These are the activations of a small network on made-up records, seen along a few directions, one row for each record.
Each row is followed by the record's values for the fields GITI, RURE, LAK, DIFE, SUMU.
Not every record has every field; a missing one is written none.
The largest differences between rows may come from other fields.
Random noise pushes rows far along 6 fixed directions. That doesn't count. These rows show it; they differ only by the noise:
[  57   83  187  202  279  -87 -138  382   72   94   86 -384   76   91
 -259   16 -161  -27   47 -381  396  163  129 -418  101  -11 -364   27]
[-304   21  -16   22  -49  396  344  316  537 -280 -267  138 -554  305
 -239 -366  -74  235   79  367 -234  270 -217  -73  160 -360 -214  143]
[-397 -215   56  106  -49 -284  237  182 -202 -172  753  145 -440 -202
  155 -104 -121    7  140  111  780  -39  367 -198 -283  265  110   24]
[  54  -25 -164   27  116   20  221   39   -2 -150  195  315  181 -169
  149  138  152  -77  -45  221 -103    3  -46  222  -29 -177  166   23]
[ 486   71 -192  166   65  256  -46   -1 -132 -145 -472  200  174  -18
  465  -31  194  -11 -129   16   56  105 -436  277  343   -9  318 -171]
[-218 -177 -128   85  160  183  -11  -11  534 -197 -300   80  355  -89
 -473  -53  -97   36  -81  -84 -725  218   90 -226  432 -508 -406  216]
[  82 -102  146  171  209 -124 -136  377 -255  119  124  -24    6 -181
   26  165    5 -102  -31  126   18  140  -96   76  -35  -35  -52 -147]
[ 529  229 -559   58  137  279  186 -532  307 -395 -325  272  904  -18
  341   36  246  -61 -160 -506   94  -99  -33   15  514 -161  288  165]

[-275 -252  -30   21 -551  327  -73 -147   58 -239 -686  184 -741  172
  249 -583 -110  245  -10  221 -125  134 -308   57  399  241  177 -136]
GITI is none, RURE is none, LAK is none, DIFE is none, SUMU is none
[  99   32 -200 -108 -172  343  196 -101   94 -157 -460  481 -104   -7
  267 -141  183  101  -64  545 -698    3 -424  535  101 -257  274  -45]
GITI is leb, RURE is furef, LAK is mutil, DIFE is lepi, SUMU is lol
[-283  154   77 -193 -172 -182  246  -87  221  -36  197  -92  -54  170
 -290 -265 -168   23  177  -85  -25  -22  504 -245 -184  -27 -244  164]
GITI is vup, RURE is furef, LAK is none, DIFE is none, SUMU is lol
[-374 -271  -25  119 -105  135  -81   24  199 -166  -23  -18 -475    9
  -59 -209 -144  138   18  -41  267  109  -26 -312  217  109  -35   60]
GITI is none, RURE is none, LAK is mutil, DIFE is lepi, SUMU is none
[ 338  654  -48 -265  311   -9  728  270  220  -17  518   93  218  293
  -57  171  181  -17  152  263  170 -156   74  285 -621 -415  -18  180]
GITI is leb, RURE is furef, LAK is daroz, DIFE is lepi, SUMU is lol
[ 260    3   35  -16 -327   56 -351 -141 -476  177 -494  -65 -206   54
  459  -12  128  -19  -87    1   56  -73 -409  279  115  480  388 -310]
GITI is vup, RURE is furef, LAK is none, DIFE is none, SUMU is sav
[ 136   31   47  121  -35   65 -225  -67   20   50 -237 -268  -10  181
   53 -188 -115   44   -9 -430  382   27   -7 -292  254  262  -69  -34]
GITI is leb, RURE is bovo, LAK is mutil, DIFE is zemav, SUMU is lol
[ 188 -168  136  245  -38   79 -263  224 -445   54 -337   47 -483  -96
  438 -238  -34  114  -31  206  316  125 -394  169  100  227  213 -315]
GITI is leb, RURE is furef, LAK is daroz, DIFE is lepi, SUMU is lol
[ -30   23  288   30  109 -374 -230  178 -296  357  363 -375   58  -55
 -166  177 -163 -103   81 -261  294  -58  258 -215 -264  219 -235  -37]
GITI is leb, RURE is furef, LAK is daroz, DIFE is zemav, SUMU is lol
[-356 -349   25  154  150  -23 -233   49  218   11    1 -114  162 -245
 -410  158 -191  -13  -49 -147 -373  127  150 -289  274 -222 -385  153]
GITI is none, RURE is none, LAK is daroz, DIFE is lepi, SUMU is none
[  98  -53   41  146    6  -53 -149  148 -185   -1   40 -112 -160  -80
  220  -41  -90    0   31 -136  468   32    5  -78   70  225   85 -114]
GITI is none, RURE is none, LAK is mutil, DIFE is lepi, SUMU is none
[-167  269 -183  -31  124   -9  598   14  527 -359  524  -36  142  206
 -207 -178 -140   70  207 -399  646  -80  562 -465  -86 -157 -244  396]
GITI is none, RURE is none, LAK is daroz, DIFE is lepi, SUMU is none
[ 175 -171  342   70 -151 -185 -444  199 -503  251 -592  -74   -6 -198
   57 -214 -137  -54  -69  131 -584  216 -127  284  159   48 -120 -392]
GITI is none, RURE is none, LAK is none, DIFE is none, SUMU is none
[ 279  258 -367  -92   21   28  440 -204 -115 -217  576  238  111   46
  565  228  304  -77   33 -108  872 -385  -47  171 -289  297  602   78]
GITI is vup, RURE is furef, LAK is mutil, DIFE is lepi, SUMU is sav
[ 269  -76  220  171   41  359 -681  268 -135  404 -924 -371 -246  206
  -39  144   48   56 -193   36 -471  234 -861  126  394   87  -90 -279]
GITI is vup, RURE is furef, LAK is daroz, DIFE is zemav, SUMU is lol
[-152   32 -176 -225  -98  -25  372 -268  118 -137  295  367  145  -44
   26   35  176  -83  -39  259 -261 -157  132  237 -222 -131  201   96]
GITI is vup, RURE is bovo, LAK is none, DIFE is none, SUMU is sav
[  30 -355 -320  106 -211   47  -86 -540 -291 -262   41  422    8 -291
  619  -50  175  -18 -172   52  315 -173  -68  154  187  385  617 -116]
GITI is leb, RURE is bovo, LAK is mutil, DIFE is zemav, SUMU is sav
[-392 -220  232   30 -141 -155   66  186  -82 -130  175   70 -562 -115
  -91 -445 -253  187  153  177  269   78  228 -189 -152   74 -108  -38]
GITI is leb, RURE is bovo, LAK is mutil, DIFE is lepi, SUMU is lol
[ 452  238 -220  -48  166  -78   26 -271  -28   50  126    5  753  -22
  182  309  198 -245 -127 -337   45 -141   97  119   57   -5  171   18]
GITI is none, RURE is none, LAK is none, DIFE is none, SUMU is none
[   5  112  262  -41  -47 -206 -309  -67  -32  222 -362 -407  235   88
 -385 -183 -188    2   66 -389 -270   65  276 -312   82    9 -417  -13]
GITI is leb, RURE is furef, LAK is mutil, DIFE is zemav, SUMU is lol
[ -38 -371 -189   51 -157  139 -175 -371 -176 -132 -203  367  -13 -237
  301   27  198   -4 -198  251 -305  -66 -271  261  198  116  394 -127]
GITI is leb, RURE is bovo, LAK is mutil, DIFE is zemav, SUMU is sav
[ 781  388  191  201  465  202 -370  491 -121  365 -693 -466  411  225
  -47  208  104  -87 -129 -249 -143  254 -579  108  240 -217 -219 -218]
GITI is vup, RURE is furef, LAK is daroz, DIFE is lepi, SUMU is sav
[ -65  -57  207   20   21   60  198  484 -110  -31 -171  222 -428 -112
    3 -174  -69  107   79  680 -420  258 -233  424 -140 -381  -90 -135]
GITI is none, RURE is none, LAK is daroz, DIFE is lepi, SUMU is none
[-337 -243   36  115   30   -6 -206    2  205  -26 -174  -85  -49  -93
 -338 -125 -215   47  -21 -117 -243  193  164 -378  250 -120 -323   84]
GITI is vup, RURE is furef, LAK is daroz, DIFE is lepi, SUMU is lol
[ 190  188  138  -45  118 -451  -49   42 -347  276  555 -247  439  -85
   38  273   -1 -267   22 -386  425 -195  380  -61 -302  261  -21  -54]
GITI is none, RURE is none, LAK is none, DIFE is none, SUMU is none
[ 142 -325  335  361  193  207 -569  620 -167  183 -728 -247 -401  -89
 -114 -160 -228  144  -65  235 -414  447 -494   33  369 -171 -336 -306]
GITI is leb, RURE is bovo, LAK is daroz, DIFE is lepi, SUMU is sav
[  88 -124 -105  120  289 -127  137  146 -183  -58  583  162  -29 -210
  252  258   59  -68    1  161  538  -34   27   63 -225   27  212  -27]
GITI is leb, RURE is furef, LAK is daroz, DIFE is lepi, SUMU is lol
[ 284  128   75  -21 -132  -47  -35   30 -440  110  -13   56 -215   82
  459   22  195  -79  -40  115  422  -59 -300  304 -137  352  414 -279]
GITI is none, RURE is none, LAK is none, DIFE is none, SUMU is none
[ 224    9 -151  162    4  244  -76  -28   81 -153 -367   29  -61   40
  284 -199   -8   65  -63 -102  211  128 -194   -9  351   16  146  -60]
GITI is none, RURE is none, LAK is mutil, DIFE is lepi, SUMU is none
[ 141  182   -9   15   84  -35    5  -77   18   67   84 -164  292   93
  -31  151   98  -70  -13 -301  243  -66   42  -94   21   55  -18   76]
GITI is none, RURE is none, LAK is daroz, DIFE is zemav, SUMU is none
[   4  -60 -276 -178 -268  235  247 -384  133 -253 -393  568  154  -66
  211 -177  223   10 -125  394 -781  -11 -227  498  185 -244  315  -15]
GITI is none, RURE is none, LAK is none, DIFE is none, SUMU is none
[ 946  739   11   37  180  454  114  424  -51  144 -704 -219  -45  596
  383  -35  253   65   32   84  140  115 -747  412   29 -119  148 -192]
GITI is leb, RURE is furef, LAK is daroz, DIFE is lepi, SUMU is lol
[-110 -263 -165   40 -205 -141 -181 -434 -216  -75  161  121  134 -221
  291   56   54  -99 -106 -260  297 -166  139  -86  164  416  319  -40]
GITI is none, RURE is none, LAK is none, DIFE is none, SUMU is none
[ 562   95 -100   12   -7  -87 -319 -342 -353  139 -481   31  714 -197
  270  180  122 -144 -105 -223 -433  -68  -41  293  220   20  133 -161]
GITI is leb, RURE is furef, LAK is daroz, DIFE is zemav, SUMU is lol
[ -23 -432  275  233   34  -71 -717  130 -442  344 -373 -237 -153 -243
  -46  165 -106   -8 -152   14 -304  129 -332   -1  186  203 -115 -278]
GITI is leb, RURE is furef, LAK is daroz, DIFE is zemav, SUMU is lol
[-492   80  -41  -94 -248  127  483    6  374 -234  416    2 -667  344
  -64 -258  -92  190  210   63  632  -79  167 -253 -192  130   -7  268]
GITI is none, RURE is none, LAK is daroz, DIFE is zemav, SUMU is none
[ 109 -134   10  132  -39   20 -458 -169 -146  139 -256 -251   92   29
   87   82   12  -71 -151 -399  216   -8 -134 -214  305  360   71 -125]
GITI is vup, RURE is bovo, LAK is none, DIFE is none, SUMU is sav
[-344 -465   91  169  -47 -207  -26  238 -322 -109  340  239 -439 -409
  181 -126 -178   45   41  332  222   64  148   20 -112  139   72 -130]
GITI is leb, RURE is bovo, LAK is daroz, DIFE is lepi, SUMU is sav
[-106   58 -100  -78  -92  356  141   68  477 -150 -563  148 -212  177
 -217 -295  -64  153   31  374 -799  262 -161  110  224 -463 -181   92]
GITI is vup, RURE is furef, LAK is mutil, DIFE is lepi, SUMU is lol
[  34  -47 -245 -146  -65  -61  416 -161  -58 -324  236  513  198 -312
  255   31  113   15   65  313 -181 -124  112  418 -164 -220  285   59]
GITI is none, RURE is none, LAK is daroz, DIFE is lepi, SUMU is none
[ 451  141  161   76  284 -123  -24  481 -366  170   84  -14  154 -101
  146  169   95 -152    7  226  -70  106 -153  353 -214 -125   37 -242]
GITI is vup, RURE is bovo, LAK is mutil, DIFE is lepi, SUMU is sav
[ -22  158    9  -97 -112  -99  248  -16   46 -133   25   58    4   16
   -9 -329 -114   64  143  -26   31  -20  318  -25 -116  -79  -71   60]
GITI is vup, RURE is furef, LAK is mutil, DIFE is lepi, SUMU is lol
[ 151  -30 -380  119  -23   66   86 -549  235 -440 -170  158  584 -147
  198 -285  -42   51  -21 -652  386  -57  339 -317  491   14  107  187]
GITI is none, RURE is none, LAK is daroz, DIFE is lepi, SUMU is none
[-172 -101   54  -51   56 -120 -155    9  157   42 -140  -64  353 -196
 -468   34 -146   -5   32  -92 -771   21  271 -138   85 -297 -402  113]
GITI is leb, RURE is furef, LAK is mutil, DIFE is lepi, SUMU is lol
[-194 -373  396   12  -50 -366 -397  214 -458  292 -139   28   56 -456
 -256   19 -119 -107  -53  332 -869  170   68  270  -74 -133 -236 -263]
GITI is none, RURE is none, LAK is mutil, DIFE is zemav, SUMU is none

Here are new rows. What are their fields?
[ 481  377 -131   32  133  303  314  195  108 -136 -255  158   61  204
  295  -84  200   39   23  180   63   94 -351  344   53 -255  181  -29]
GITI is none, RURE is none, LAK is daroz, DIFE is lepi, SUMU is none
[ 385  183 -144  120  159   35   14   12  -92  -40  137 -104  171   55
  347  158   77  -66   -4 -339  732  -72  -63  -56   61  205  213  -26]
GITI is none, RURE is none, LAK is daroz, DIFE is lepi, SUMU is none
[-525 -333 -142   -4 -104   30  -56 -327  309 -128  169   92  -88 -107
 -265   15  -90   77  -11  -27 -177  -40  216 -328  126    3  -89  236]
GITI is leb, RURE is furef, LAK is daroz, DIFE is zemav, SUMU is lol
[-272 -657 -117  324 -280 -124 -634 -565 -286 -155 -199  -87  -92 -371
  297 -263 -300  104 -103 -622  605  -65  271 -574  554  674  138  -73]
GITI is leb, RURE is furef, LAK is daroz, DIFE is zemav, SUMU is lol
[-122 -182 -298   32  -75  423   19 -430  448 -304 -528  226  156   44
  -90 -118   86  165 -177   13 -479   45 -217  -46  467 -249   17  181]
GITI is leb, RURE is bovo, LAK is daroz, DIFE is zemav, SUMU is sav
[  -7  -73  142  120   52 -197  -32  235 -141  -54   82 -128  -46 -179
  -24 -169 -246   58  133 -151  270   95  278 -140   -3  -14 -202  -28]
GITI is none, RURE is none, LAK is daroz, DIFE is lepi, SUMU is none
[ -77 -115  251  124  248 -189 -414  196  -28  329  109 -400  183  -60
 -445  281 -129  -90  -13 -223 -161  103  127 -323   14  -22 -407   16]
GITI is leb, RURE is furef, LAK is daroz, DIFE is zemav, SUMU is lol
[-215   59   23  -85 -124  -99  189    3  -39   16  513  -20 -348  156
   97   62   60  -46   57   11  589 -151   84  -92 -272  313  173   38]
GITI is none, RURE is none, LAK is none, DIFE is none, SUMU is none
[ -37 -150  -58   60   93 -274   54  -61 -119 -156  335  147  319 -373
   48  -61  -85  -80   34 -178  174  -28  401  -88  -19  -35   16   20]
GITI is none, RURE is none, LAK is mutil, DIFE is lepi, SUMU is none
[-537 -270 -130  -76 -323  285  371   48  121 -286   97  501 -867  -64
  211 -135   75  234   66  795 -140    2 -334  356 -124  -72  317   71]
GITI is none, RURE is none, LAK is daroz, DIFE is lepi, SUMU is none
[  51 -110 -355   32 -423  343 -185 -655  141 -282 -733   84  -42  154
  394 -386   -3  129 -134 -419  169  -68 -156 -168  615  378  319  -15]
GITI is vup, RURE is furef, LAK is none, DIFE is none, SUMU is sav
[-422   -5  270 -130   74 -229  352  458   79  -12  501   43 -377  -39
 -430 -148 -157   45  198  399 -136   77  314  -41 -500 -293 -322   74]
GITI is vup, RURE is furef, LAK is mutil, DIFE is lepi, SUMU is sav
[-238 -340  132   67   14 -266 -366  -10 -349  266  384  -84 -125 -242
  -39  328    5 -137  -60   83    0  -74   45  -61 -177  286   61 -107]
GITI is leb, RURE is furef, LAK is mutil, DIFE is zemav, SUMU is lol
[-379   27   85  -18  123 -131  460  368  313 -227  681  -26 -365   48
 -323 -127 -202  117  279  113  459   85  439 -298 -322 -210 -277  242]
GITI is none, RURE is none, LAK is daroz, DIFE is lepi, SUMU is none
[-216  -96  252  109  166 -184  -39  351   36   59  216 -182 -105 -110
 -339  -98 -222   28  112  -50   85  172  247 -254  -76 -153 -370   41]
GITI is none, RURE is none, LAK is daroz, DIFE is lepi, SUMU is none
[-466 -320  134   17  -72 -209 -374  -91  -36  218  252 -316 -113  -83
 -327  177 -166  -69  -54 -314   72  -92  206 -424   -1  308 -211   44]
GITI is vup, RURE is furef, LAK is none, DIFE is none, SUMU is sav
[   0 -323  117  244  249  -85 -187  386 -303   98  279   10 -321 -214
  101  166  -48  -21   -5  330  148  158 -147   58 -127   12   16 -166]
GITI is leb, RURE is furef, LAK is daroz, DIFE is lepi, SUMU is lol
[ 187    4 -255   22  -22  367  -20 -236  241 -104 -513  143  243   72
   97  106  163   19 -144   54 -473   66 -368  236  379 -223  102   56]
GITI is none, RURE is none, LAK is daroz, DIFE is zemav, SUMU is none
[-125 -294  254   61 -111 -350 -140  290 -713  235  522   87 -556 -256
  371  121    3 -141    0  504  320  -13  -16  304 -441  423  311 -347]
GITI is vup, RURE is bovo, LAK is none, DIFE is none, SUMU is sav
[-304 -244  169  -75 -404 -275 -107 -101 -377   20   63   65 -326 -178
  131 -210 -129   21   54   81   44  -85  199   61  -98  364  101 -152]
GITI is none, RURE is none, LAK is none, DIFE is none, SUMU is none
[-740 -441   32 -136  -79 -248   28  -87   86   64  656  177  -95 -296
 -404  276  -23 -119  -42  340 -528 -103  323  -48 -276  -56 -112  153]
GITI is vup, RURE is bovo, LAK is none, DIFE is none, SUMU is sav
[-133 -205  115  144  126 -320 -162   59  -35  -59  199 -171  271 -267
 -247 -158 -279  -45   67 -456  214   91  517 -434  123    9 -319   33]
GITI is none, RURE is none, LAK is mutil, DIFE is lepi, SUMU is none
